128  123  124  130  129  124  133  130  129
130  140  148   92  126  103  104  147  128
128  190  122  141  129   42   60  151  130
129   38  140  127  127  195   89  125  127
127   96  136  132  129   46   66  134  130
127  183  129  123  127  110  164  130  130
127   99  136  131  129   56   79  137  129
129  180  128  130  129   59   79  140  131
127  133  124  159  127  110  167  150  128
129  187  122  135  128   70   89  144  130
127  116  124  125  129  158  183  130  128
127  109  133  131  129   73  104  142  129
128   89  132  131  129   59   54  119  131
What is the maximum?
A: 195
What is the last entry of the largest entry's row?
A: 127
The second entry from the end, reading row by row: 119
The 5th-last entry, reading row by row is 129
The entry in the top-right corner -> 129
What is the entry directly above the centre entry?
A: 127
The entry in the bottom-left corner: 128
What is the top-left entry?
A: 128
What is the second entry in reading order?
A: 123
The centre entry -> 129
The entry directly below the centre entry -> 129
What is the last entry, reading row by row?
A: 131
The second entry on the diagonal from the top-right corner -> 147
What is the entry directly above 99?
A: 183
What is the third smallest entry?
A: 46
The first entry of the largest entry's row: 129
The 3rd entry, reading row by row: 124
What is the largest entry in the first row?
A: 133
What is the top entry of the column that holds the largest entry?
A: 124
What is the entry just right of the largest entry?
A: 89
What is the bottom entry of the column that holds the largest entry?
A: 59
What is the third entry on the diagonal from the top-right corner?
A: 60
What is the 3rd entry on the main diagonal?
A: 122
What is the 3rd largest entry?
A: 187
The smallest entry -> 38
What is the entry just right of the centre entry?
A: 56
What is the entry directly below the smallest entry?
A: 96
What is the entry just right of 103?
A: 104
What is the smallest entry in the last row?
A: 54

Read these off the grid that follows.
1) The entry at the centre?
2) The second entry in reading order?
3) The bottom-left entry?
4) The smallest entry in the last row?
5) The fifth entry from the end, reading row by row?
6) The entry in the top-right corner?
7) The entry directly above 90?
8) The second entry on the diagonal from the top-right corner?
78 94 152 106 153 111 92 139 86
166 142 118 164 119 132 147 116 139
148 102 164 131 120 132 154 100 144
165 164 72 220 146 79 66 158 72
88 84 161 118 157 106 98 121 72
155 104 138 192 144 113 129 100 82
94 83 164 120 155 109 103 115 73
165 138 108 183 129 120 124 123 116
179 155 90 220 115 129 154 100 132
159 164 79 156 115 130 130 148 144
169 153 72 215 138 88 83 152 80
179 158 81 205 117 119 132 131 125
78 83 151 106 157 79 66 158 72
1) 155
2) 94
3) 78
4) 66
5) 157
6) 86
7) 108
8) 116

W =
199 63 110 54 50 60 43 197 163
137 172 85 52 111 77 61 209 64
197 58 118 49 45 56 49 178 181
177 174 156 121 91 98 77 105 203
Counting starts at 0.
Which number is the top entry of the column that holds the smallest entry? 43
The entry in row 0 and column 2 is 110
The entry just left of 203 is 105
Which number is the entry just left of 85? 172
Which number is the entry in the bottom-right corner? 203
The entry at row 2, column 0 -> 197
Which number is the entry at row 0, column 0? 199
Which number is the entry in row 0 and column 1? 63
The entry directly above 45 is 111
Which number is the entry directly below 118? 156
Which number is the entry just left of the smallest entry? 60

123	73	67	70	67	146	158
148	151	148	149	135	118	146
118	109	92	101	91	146	142
149	161	146	154	136	109	155
146	135	159	144	138	127	134
129	122	111	115	109	129	144
146	113	120	112	105	137	150
119	71	59	66	56	151	165
125	79	55	64	55	137	176
125	117	112	115	113	142	130
124	93	113	97	92	162	129
103	77	123	94	91	182	103
105	96	157	117	113	178	88
Rows and columns are numbered from 0.
The entry just left of 66 -> 59
The entry at row 2, column 0: 118
The entry in row 0 and column 2 -> 67
Report the bottom entry of the column that holds the largest entry.
A: 178
The entry directly below 101 -> 154
Report the entry at row 0, column 0.
A: 123
The median entry -> 122
The entry at row 0, column 1: 73
The entry just left of the centre entry -> 120
Report the entry just right of the largest entry.
A: 103
The entry just left of 182 is 91
The entry just right of the centre entry -> 105
The entry in row 1 and column 1: 151
Report the entry in the top-right corner.
A: 158
The entry at the centre: 112
The bottom-left entry -> 105
Report the entry directly above 93.
A: 117
Report the entry directly below the centre entry.
A: 66
The maximum: 182
The bottom-right entry is 88
The entry directly below 134 -> 144
The entry in row 1 and column 0: 148
Report the entry just right of 101.
A: 91
The entry at row 1, column 2: 148
Report the entry directly below 97.
A: 94

array([[112, 180, 154, 120, 119,  99,  98, 188],
       [152, 149, 135, 137, 125, 119,  63,  67],
       [130, 133, 173, 137,  93,  86,  83,  84],
       [154,  78, 106, 125, 130, 156, 158,  67],
       [143, 109, 140,  84, 100, 129, 190, 169],
       [105, 100, 138, 115, 114, 124, 195, 181],
       [129, 145, 164, 143, 104,  91,  70,  85],
       [107, 181, 144, 124, 129, 107, 102, 195],
       [ 72, 101, 142, 151, 124, 112, 174, 173]])
Indices start at 0.
The entry at row 0, column 0 is 112
The entry just right of 140: 84
Find the entry in row 0 and column 2.
Answer: 154
The entry directly below 145 -> 181
Find the entry at row 2, column 0.
Answer: 130
Find the entry just right of 144.
Answer: 124
Find the entry at row 0, column 1.
Answer: 180
Find the entry just right of 70.
Answer: 85
Find the entry directly above 72.
Answer: 107
The entry directly below 83 -> 158
The bottom-right entry: 173
Find the top-right entry.
Answer: 188
The top entry of the column that holds the smallest entry is 98
Find the entry in row 1 and column 0.
Answer: 152
The entry in the bottom-left corner -> 72
The entry directly below the smallest entry: 83
The entry just right of 72 -> 101
The entry directly above 133 is 149
Find the minimum.
Answer: 63
The entry directly above 93 is 125
Find the entry just right of 104.
Answer: 91
Find the entry just left of the smallest entry.
Answer: 119
The entry directly above 70: 195

 80  152  136   49  139  122   98   81
120  122   97  118  156  126  168  140
The smallest entry in the first column is 80
The fifth entry from the end, reading row by row is 118
What is the entry just right of 118? 156
The entry in the bottom-right corner is 140
What is the top entry of the column that holds the largest entry? 98
